These are the activations of a small neural network, seen along a few directions. Each row is one input.
Each table varies a few parts of the input and shows all the possible inputs, shuffled.
A made-up example of a description, with smaller parts first: one of 6 places along a line, together with either a single point or one of 11 places around a ring or (one of 3 separate values, together with one of 8 places around a ring).
Shared parts are said once, and a part with two or three values counts as separate values.

Other details of the inputs vary at random and push rows far along two fixed directions, the same in every table; ignore that.

A family of inputs:
x1: 1.532	0.448	2.308	-1.145	-1.350	1.825	-1.342	-4.272	0.400	-2.950	-0.394
x2: -1.259	-0.994	-2.657	-2.026	0.311	-1.920	4.921	4.450	0.130	2.088	2.739
x3: 1.563	-1.926	-0.403	-4.745	0.553	0.536	4.509	1.301	0.623	-4.845	1.801
x4: 1.535	0.189	1.705	-0.359	1.570	2.849	-4.220	-3.663	0.009	-3.646	-1.508
x5: -0.561	1.198	0.034	3.160	-1.091	-0.747	-1.566	-0.914	-1.330	4.840	-1.194
x6: -1.124	0.824	-0.505	2.056	-0.185	-0.151	-0.845	1.915	-0.717	2.410	-0.566
x7: -1.754	0.277	-0.246	1.817	0.286	-1.053	-0.186	1.899	-0.329	2.834	-0.194
x8: 1.526	-0.621	1.676	-0.965	0.582	1.435	-2.649	-2.304	0.808	-3.999	-0.557
x9: 0.054	0.493	2.438	0.448	0.340	1.658	-4.026	-3.180	-0.100	-3.530	-1.150
x10: -0.958	-1.580	-2.772	-0.718	0.392	-2.266	3.699	4.092	0.750	2.742	1.115
x11: -2.088	0.968	-0.399	3.862	0.267	-0.795	-2.117	0.922	-0.573	3.605	-1.119
x12: 1.738	-1.627	-0.484	-4.886	0.183	-0.004	3.823	1.371	1.255	-4.841	1.376
x13: 1.144	-0.308	2.367	0.454	0.708	2.035	-3.882	-3.454	0.388	-4.281	-1.719
x14: -1.661	1.253	-0.094	3.487	0.469	-0.358	-2.362	1.399	-0.648	4.098	-1.153
x15: -0.998	-1.338	-1.986	-2.038	-0.431	-2.477	5.446	5.333	0.562	1.715	3.083
x16: -0.007	0.619	1.397	-0.025	0.928	2.027	-4.087	-3.713	-0.384	-3.326	-0.834
x17: 1.376	1.356	1.618	-0.742	-0.937	2.009	-3.284	-5.395	0.497	-2.251	-1.441
x18: -1.641	0.997	-0.239	3.379	0.263	-0.188	-2.469	1.425	-0.705	4.054	-0.977
x19: 1.097	-2.437	0.969	-4.054	0.305	-0.486	4.605	0.974	1.317	-5.513	1.648
x20: -1.586	0.854	-1.288	2.144	0.731	-0.202	-2.354	0.279	-0.640	3.138	-0.357
x21: -0.698	1.434	-1.489	2.499	-0.945	0.071	-1.066	-1.516	-0.473	4.680	-0.673
x22: -0.448	0.555	-1.111	1.021	-0.623	-0.836	0.697	-0.561	-1.340	3.945	0.090
x23: 1.015	-0.076	1.800	1.279	0.638	1.877	-4.591	-3.214	0.287	-3.103	-1.677
x24: -0.440	-0.148	-1.043	-0.833	-1.494	-2.290	5.839	2.353	-0.254	2.436	1.473
x25: 1.550	-0.164	2.503	-0.636	0.976	1.864	-2.435	-2.206	0.569	-3.973	-1.280
x26: -0.632	1.599	-1.387	2.167	-1.291	-0.572	-1.414	-1.037	-0.762	4.261	-1.306
x27: -1.236	1.363	-0.884	3.483	-0.174	0.014	-2.617	1.571	-0.909	3.723	-0.964
x28: 1.687	-2.049	0.706	-4.397	-0.045	0.263	4.466	1.668	0.940	-5.301	1.494
x29: 1.112	-0.293	2.443	-0.190	0.952	1.645	-2.831	-2.575	0.521	-3.696	-1.450
x30: -0.318	-1.328	-3.347	-1.278	0.286	-1.639	5.267	4.819	0.211	2.018	1.864
x31: -1.541	-0.031	-0.592	1.540	-0.009	-0.848	-0.499	1.867	-0.296	2.616	0.298
x32: 0.223	-1.378	0.000	-4.608	-0.018	-0.652	3.043	0.453	1.072	-4.806	2.083
x33: 0.769	0.612	2.358	-0.497	0.350	1.775	-4.607	-3.335	0.264	-3.912	-0.667
x34: -1.773	-1.242	-1.647	-1.038	0.006	-3.112	6.400	5.046	0.427	1.471	2.565
x35: -1.436	0.997	-0.483	3.350	0.190	-0.183	-2.750	1.393	-0.646	4.037	-0.686
x36: 1.117	-0.643	1.258	-1.255	1.342	1.999	-2.324	-2.836	0.196	-3.811	-0.745
x37: 0.066	1.026	-0.311	2.116	-1.313	-0.829	-1.347	-1.061	-0.843	3.794	-0.436
x38: -0.385	-1.686	-1.501	-1.219	0.548	-2.363	6.316	5.370	0.790	1.598	1.935
x39: -0.541	-1.786	-2.959	-1.937	0.354	-2.408	5.439	5.162	0.966	2.245	1.859
x40: -0.998	-1.620	-2.623	0.657	-0.117	-2.391	3.616	4.269	0.653	2.750	1.445
x41: 0.853	-2.032	-0.081	-3.341	0.832	0.407	2.679	-0.223	0.718	-4.482	1.294
x42: 1.282	0.978	1.722	-0.925	-0.047	1.885	-3.343	-2.231	0.080	-4.121	-0.458
x43: -0.939	-0.379	-2.136	1.801	0.502	-1.095	-0.434	1.480	0.402	2.643	-0.607
x44: 1.652	-1.415	0.501	-2.868	0.005	0.609	2.242	0.990	0.706	-4.156	0.896
x45: 0.397	-1.637	0.252	-5.637	0.096	-0.652	3.735	0.917	1.154	-4.881	2.397
x46: 0.313	-2.002	0.715	-4.421	-0.343	-0.633	4.061	1.154	0.874	-5.128	2.700
x47: -0.202	0.714	-0.367	3.052	0.485	0.290	-1.778	1.119	-0.343	2.319	-1.841
x48: -0.709	-0.971	-2.605	-2.297	-1.423	-2.179	7.076	2.763	-0.569	2.637	2.385
x49: 1.396	1.397	2.902	0.559	-0.670	1.293	-3.482	-4.908	-0.771	-1.459	-1.741
x50: 0.571	-0.450	0.112	-3.555	0.349	0.835	2.030	0.347	-0.110	-3.886	1.421
x51: 0.630	1.571	2.349	0.769	0.331	2.108	-4.304	-2.533	-0.389	-2.846	-1.775
x52: -0.197	0.392	-0.379	1.415	-1.332	-1.200	0.542	0.052	-0.946	3.768	0.120
x53: -0.539	1.224	-0.514	2.831	-1.594	-0.343	-1.115	-0.742	-1.051	4.104	-0.965
x54: 0.347	0.627	1.989	-0.719	1.117	2.389	-4.402	-3.927	-0.375	-3.718	-0.898
x55: 0.765	-1.336	0.297	-5.709	0.161	-0.336	3.645	1.119	1.146	-4.865	2.379
x56: -0.929	-0.104	-0.745	2.961	0.813	-1.072	0.091	1.653	0.117	2.471	-0.788
x57: -0.856	0.747	-1.412	1.482	-0.926	-0.139	0.857	-0.670	-0.532	4.192	-0.117
x58: 1.084	-0.489	0.499	-0.841	1.109	1.548	-2.235	-2.859	0.454	-3.831	-0.507
x59: -0.182	1.030	0.125	1.809	-0.786	-1.388	0.756	-0.217	-0.887	3.642	-0.312
x60: -0.800	1.624	-0.254	3.238	-1.309	-0.587	-0.874	-0.698	-1.106	4.532	-1.474
x61: -0.758	-1.014	-1.364	-1.657	-1.782	-2.414	7.434	3.150	0.561	2.729	2.171
x62: -0.524	1.063	-0.114	1.911	-1.057	-0.742	1.351	-0.230	-0.019	3.512	-0.302
x63: -0.459	1.580	-0.911	3.218	-1.638	-0.529	-1.687	-0.830	-0.913	4.614	-1.013
x64: 1.442	0.812	2.535	-0.852	-1.317	1.672	-1.768	-4.424	-0.474	-3.062	-1.121
x65: -0.350	0.849	-1.282	1.030	-1.024	-1.448	0.103	-0.252	-0.697	4.181	-0.294
x66: -0.769	-0.244	-0.203	2.858	0.601	-0.077	-1.902	0.831	-0.116	2.595	-1.363
x67: -0.188	0.982	-0.508	3.443	0.762	0.030	-1.509	1.404	-0.315	2.697	-1.698
x68: 1.371	-1.802	1.268	-3.136	0.472	0.469	2.410	0.692	0.943	-4.156	0.953
x69: -0.590	1.410	-0.866	3.358	-1.594	-0.264	-1.509	-0.960	-0.176	5.008	-0.853
x70: -0.372	0.421	-1.097	3.451	0.524	-0.211	-2.603	1.342	0.010	3.824	-1.098
x71: 1.642	-0.166	0.964	-1.412	1.342	2.064	-2.483	-2.617	0.434	-3.735	-0.552
x72: -0.753	-1.772	-1.442	-0.794	0.542	-2.416	5.622	4.768	0.724	1.695	1.594
x73: 0.810	1.335	3.055	0.058	1.007	1.871	-3.956	-2.998	0.033	-3.634	-1.229
x74: 0.307	-0.903	0.413	-3.812	0.711	0.551	2.181	0.317	0.172	-3.529	1.789
x75: -0.158	1.238	-0.962	1.850	-0.628	-0.413	-1.364	-1.735	-1.263	3.991	-0.513
x76: -1.529	0.250	-1.237	2.160	-0.195	-1.185	-0.871	1.594	-0.114	2.608	0.334
x77: -1.938	0.975	-1.873	3.059	0.603	-0.474	-2.411	0.339	-0.714	3.634	-0.455
x78: 1.760	0.776	1.325	1.042	0.424	2.264	-4.782	-2.562	0.179	-2.747	-1.864
x79: -0.923	1.526	-1.514	2.114	0.464	0.411	-2.393	0.528	-0.903	2.601	-0.632
x80: -1.681	0.201	-0.146	1.950	0.163	-0.626	-0.994	1.440	-0.445	2.642	-0.318
x81: 1.334	-1.264	1.486	-4.516	-1.672	0.136	4.949	-1.124	0.963	-3.954	1.872
x82: -1.071	0.297	-1.867	3.332	1.113	-0.110	-2.536	0.596	-0.393	4.189	-1.207
x83: 0.938	1.213	2.312	-0.572	0.524	1.616	-2.196	-1.833	-0.073	-3.941	-0.828
x84: -0.933	-0.089	-0.825	3.566	0.519	-0.297	-2.374	1.168	-0.210	3.746	-1.256
x85: 0.169	1.247	2.731	0.874	0.970	1.482	-4.299	-2.972	-0.094	-2.629	-1.442
x86: 1.009	-0.870	-0.028	-5.407	-0.170	-0.032	3.451	1.097	0.877	-5.181	1.948
x87: 1.550	-1.027	-0.102	-5.473	-1.327	-0.240	5.309	-1.067	0.264	-4.070	2.417
x88: 1.709	-0.301	2.152	-0.572	0.787	2.059	-3.131	-2.344	0.504	-3.875	-0.968
Each input here is: one of 8 places along a line, together with either one of 3 separate values or (one of 2 separate values, together with one of 4 places along a line).
Question: Changing only the place on the line of 8 turns x9 into x77. The same change can be made to x68. Which row results?
Answer: x71
Question: Changing only the place on the line of 8 turns x5 into x65. The same change can be made to x6. Which row results?
Answer: x86
Question: Changing only the place on the line of 8 turns x50 into x79. The same change can be made to x22. Which row results?
Answer: x75
Question: Change only the choice among 3 separate values in x62. List by row number the other rows that result.
Answer: x24, x59
Question: List by row number the other rows that have the place on the line of 8 in common with x60.
Answer: x7, x11, x14, x19, x25, x29, x47, x49, x51, x61
Question: Change only the place on the line of 8 in x2. List by row number the other rows that result.
Answer: x14, x15, x18, x35, x55, x73, x74
Question: List by row number the other rows that have the place on the line of 8 in common with x69.
Answer: x8, x15, x33, x37, x40, x42, x63, x70, x76, x78
Question: Change only the choice among 3 separate values in x48. List by row number the other rows that result.
Answer: x22, x57
Question: Change only the choice among 2 separate values in x31. List by row number the other rows that result.
Answer: x84
Question: A walk changes only the place on the line of 4. It starts at x44 and steps to x88. List the rest of the walk in order.
Answer: x84, x23

A family of inputs:
x89: 0.421	0.682	-2.426	0.152	0.265	-0.641	-0.992	2.555	-0.285	2.436	0.853
x90: -0.691	2.338	-0.152	3.307	1.238	2.201	-2.885	-0.384	-1.876	2.289	-2.766
x91: 0.578	0.357	1.148	4.500	0.689	0.877	-3.726	0.188	-0.815	4.194	-3.500
x92: -0.045	0.952	3.891	-1.353	2.087	3.944	-5.012	-5.759	-1.035	-6.811	-0.945
x93: 2.780	1.047	2.800	-4.751	-2.224	2.111	2.908	-6.786	1.624	-2.583	1.461
x94: 2.232	1.266	4.449	-0.121	-0.822	3.997	-4.727	-4.029	0.879	-7.182	-2.726
x95: -1.186	2.905	-0.723	1.031	-3.649	-2.718	0.403	-3.240	-1.660	6.088	-1.840
x96: 2.344	-1.065	-0.090	-1.499	1.268	1.531	-1.676	-3.405	1.272	-5.516	-0.642
x97: -0.411	-0.015	1.025	3.066	1.311	-1.438	-2.465	0.542	-0.049	3.292	-1.372
x98: -1.482	2.779	0.580	3.319	2.075	0.904	-4.755	-2.115	-1.402	1.184	-2.030
x99: 0.521	-2.056	1.150	-2.202	1.139	2.489	-3.206	-4.846	1.060	-6.675	-0.327
x100: -1.794	-0.676	1.072	4.268	1.178	-0.549	-3.553	0.569	-0.773	4.890	-1.317
x101: -0.235	1.786	-2.134	3.072	-0.208	1.354	-4.560	1.573	-1.065	5.036	-1.861
x102: -1.432	0.474	-2.765	0.804	1.335	-2.046	4.953	4.816	-1.071	3.646	1.380
x103: -3.300	-1.719	-1.292	0.346	-1.371	-2.920	5.471	6.296	0.877	2.571	2.683
x104: 2.346	-1.787	0.521	-4.892	-4.769	-1.180	8.215	-1.959	-1.693	-2.876	4.302
x105: -1.612	-0.333	-3.368	3.181	1.108	-1.429	-1.527	0.583	0.683	3.728	-0.934
x106: 0.647	-2.735	-3.061	-2.442	0.005	-0.233	5.333	2.730	1.168	-1.030	0.768
x107: 1.160	-0.803	-0.165	-5.815	0.267	-0.300	1.538	0.770	0.992	-4.914	2.809
x108: -1.800	2.126	0.730	5.170	-0.477	-0.659	-4.405	0.383	0.469	2.548	-1.920
x109: 3.117	-2.328	2.682	-4.089	1.000	-0.454	3.310	0.164	1.063	-5.509	1.137
x110: -1.080	-2.515	-1.971	-5.587	-0.237	-1.464	5.004	4.560	0.472	-1.183	4.607
x111: -1.077	-0.682	-1.900	0.536	-1.206	-3.376	6.351	6.796	1.166	2.380	2.179
Question: What do these inputs look like to the network?
Answer: either one of 3 separate values or (one of 4 places along a line, together with one of 5 separate values)
Question: Change only the choice among 5 separate values in x89. List by row number the other rows that result.
Answer: x96, x102, x109, x111
